X =
[[ -5   5  52  23  -5]
 [ 56  27   6 -13  -1]
 [ -4  47  35  -1  -6]
 [ 19  50  -4  -1   8]
 [ 27  53   5  -3  -4]
 [  7  50  33  -1   5]
 [  2   5  30  47   9]]
X[0,0]: -5
X[1,2]: 6
X[2]: [-4, 47, 35, -1, -6]
X[5,1]: 50
X[1]: [56, 27, 6, -13, -1]
X[4,0]: 27
X[2,3]: -1
X[2,0]: -4
X[4]: [27, 53, 5, -3, -4]
X[3,1]: 50
X[6,2]: 30
X[5,3]: -1
X[6,4]: 9
X[:, 2]: [52, 6, 35, -4, 5, 33, 30]
X[0,4]: -5
X[3,4]: 8
X[:, 4]: [-5, -1, -6, 8, -4, 5, 9]

B =
[[ -6   1  56  -6]
 [  3 -13 -33 -12]
 [-17 -25  30 -30]
 [  7  -2   3  -5]
 [  4   8  12   5]
 [ -6   0  43 -10]
 [ 10   3 -12   3]]
B[0, 0] -> -6
B[3] -> [7, -2, 3, -5]
B[4, 1] -> 8
B[:, 1] -> [1, -13, -25, -2, 8, 0, 3]
B[6, 1] -> 3
B[:, 2] -> [56, -33, 30, 3, 12, 43, -12]
B[6, 0] -> 10
B[4, 0] -> 4
B[4, 2] -> 12
B[0, 2] -> 56
B[1, 2] -> -33
B[4, 3] -> 5
B[2, 0] -> -17

data =
[[-32 -44   6  19   0 -44   5 -11 -44]
 [ -7  -6   4  -2  -5  -8  -4   4 -11]
 [-18 -37   7   9  11 -36  10   4 -34]
 [ 31  50  -1  -8  -4  50  -5   4  48]
 [  8   9  -6 -13   1   9  -3   6   9]
 [ 20  36  -8 -10  -7  36  -8  -2  34]
 [ 21  39  -2  -5  -8  38  -7  -1  36]
 [  9   8  -7 -12   4   9  -1   5  11]
 [ 16  25  -4  -9  -2  25  -4   3  24]]
data[0][0]: -32
data[0][3]: 19
data[:, 8]: [-44, -11, -34, 48, 9, 34, 36, 11, 24]
data[2][1]: -37
data[6][4]: -8
data[5][8]: 34
data[8][8]: 24
data[3][2]: -1
data[5]: [20, 36, -8, -10, -7, 36, -8, -2, 34]
data[5][5]: 36
data[7]: [9, 8, -7, -12, 4, 9, -1, 5, 11]
data[8][5]: 25
data[2][4]: 11
data[8]: [16, 25, -4, -9, -2, 25, -4, 3, 24]
data[2][8]: -34
data[2]: [-18, -37, 7, 9, 11, -36, 10, 4, -34]
data[0]: [-32, -44, 6, 19, 0, -44, 5, -11, -44]
data[:, 7]: [-11, 4, 4, 4, 6, -2, -1, 5, 3]
data[7][6]: -1
data[5][1]: 36
data[:, 4]: [0, -5, 11, -4, 1, -7, -8, 4, -2]
data[1]: [-7, -6, 4, -2, -5, -8, -4, 4, -11]
data[7][3]: -12
data[6][7]: -1
data[6][2]: -2
data[2][5]: -36
data[6][8]: 36
data[6][3]: -5
data[3][3]: -8
data[:, 3]: [19, -2, 9, -8, -13, -10, -5, -12, -9]
data[3][1]: 50
data[7][2]: -7

m =
[[ 65 107  63 102  66  93 116 176 202 200 146 156 107]
 [186 184 196  67 193 242  98 154  94 124  62 162 164]
 [126 186  70 158 142 174 194  63 120 132 167  31  89]]
m[-3][-13] => 65
m[1][4] => 193
m[:, 5] => [93, 242, 174]
m[-3][-12] => 107
m[:, 6] => [116, 98, 194]
m[1][-3] => 62
m[2][-11] => 70
m[1][5] => 242
m[-2][2] => 196
m[-1][11] => 31
m[:, 4] => [66, 193, 142]
m[-3][3] => 102
m[1][1] => 184

a =
[[-13 -14 -12 -12 -14 -15 -12 -13 -13 -12 -13 -11 -12]
 [-13 -13 -13 -12 -13 -15 -12 -13 -13 -11 -13 -11 -12]
 [-13 -14 -12 -12 -13 -15 -12 -13 -13 -11 -13 -11 -12]
 [-13 -13 -13 -12 -13 -15 -11 -13 -13 -12 -13  -9 -12]
 [ -5 -20 -13  -8 -12  -8 -23 -14 -13 -31 -14 -21 -10]
 [-16  -1   8 -10 -20 -20 -31   2  -9 -32  -5 -39  -4]
 [-13 -14 -13 -12 -14 -15 -11 -13 -13 -12 -13 -11 -12]
 [-13 -13 -13 -12 -13 -15 -11 -13 -13 -11 -13 -11 -12]
 [ 23 -23 -13  10  -6  11 -34 -15 -14 -36 -15 -35  -1]
 [-13 -14 -13 -12 -13 -15 -12 -13 -13 -12 -13 -10 -13]
 [-13 -14 -12 -12 -14 -15 -11 -13 -13 -12 -13 -11 -12]
 [-13 -13 -13 -12 -14 -15 -12 -13 -13 -12 -13  -9 -12]
 [-14 -23  -6  -4 -21 -20 -36 -14  30 -31  22 -49  -1]]
a[0][0] = -13
a[12][12] = -1
a[10] = [-13, -14, -12, -12, -14, -15, -11, -13, -13, -12, -13, -11, -12]
a[:, 7] = [-13, -13, -13, -13, -14, 2, -13, -13, -15, -13, -13, -13, -14]
a[:, 11] = [-11, -11, -11, -9, -21, -39, -11, -11, -35, -10, -11, -9, -49]
a[11][8] = -13
a[8][10] = -15
a[5][0] = -16
a[0] = [-13, -14, -12, -12, -14, -15, -12, -13, -13, -12, -13, -11, -12]
a[4][10] = -14
a[3][3] = -12
a[4] = [-5, -20, -13, -8, -12, -8, -23, -14, -13, -31, -14, -21, -10]
a[8][6] = -34
a[11][6] = -12
a[6][0] = -13
a[8][1] = -23
a[0][1] = -14
a[:, 10] = [-13, -13, -13, -13, -14, -5, -13, -13, -15, -13, -13, -13, 22]
a[:, 9] = [-12, -11, -11, -12, -31, -32, -12, -11, -36, -12, -12, -12, -31]
a[7][6] = -11
a[2] = [-13, -14, -12, -12, -13, -15, -12, -13, -13, -11, -13, -11, -12]
a[1][9] = -11
a[8][0] = 23
a[7][7] = -13
a[:, 1] = [-14, -13, -14, -13, -20, -1, -14, -13, -23, -14, -14, -13, -23]
a[12][6] = -36
a[:, 4] = [-14, -13, -13, -13, -12, -20, -14, -13, -6, -13, -14, -14, -21]
a[4][9] = -31
a[6] = [-13, -14, -13, -12, -14, -15, -11, -13, -13, -12, -13, -11, -12]
a[4][6] = -23
a[12] = [-14, -23, -6, -4, -21, -20, -36, -14, 30, -31, 22, -49, -1]
a[5][5] = -20
a[11][11] = -9
a[7][11] = -11
a[:, 5] = [-15, -15, -15, -15, -8, -20, -15, -15, 11, -15, -15, -15, -20]
a[:, 0] = [-13, -13, -13, -13, -5, -16, -13, -13, 23, -13, -13, -13, -14]

M = [5 5 3 0 4 3 4 2 2 2 7 3 6 4 3]
M[0] = 5
M[13] = 4
M[11] = 3
M[8] = 2
M[12] = 6
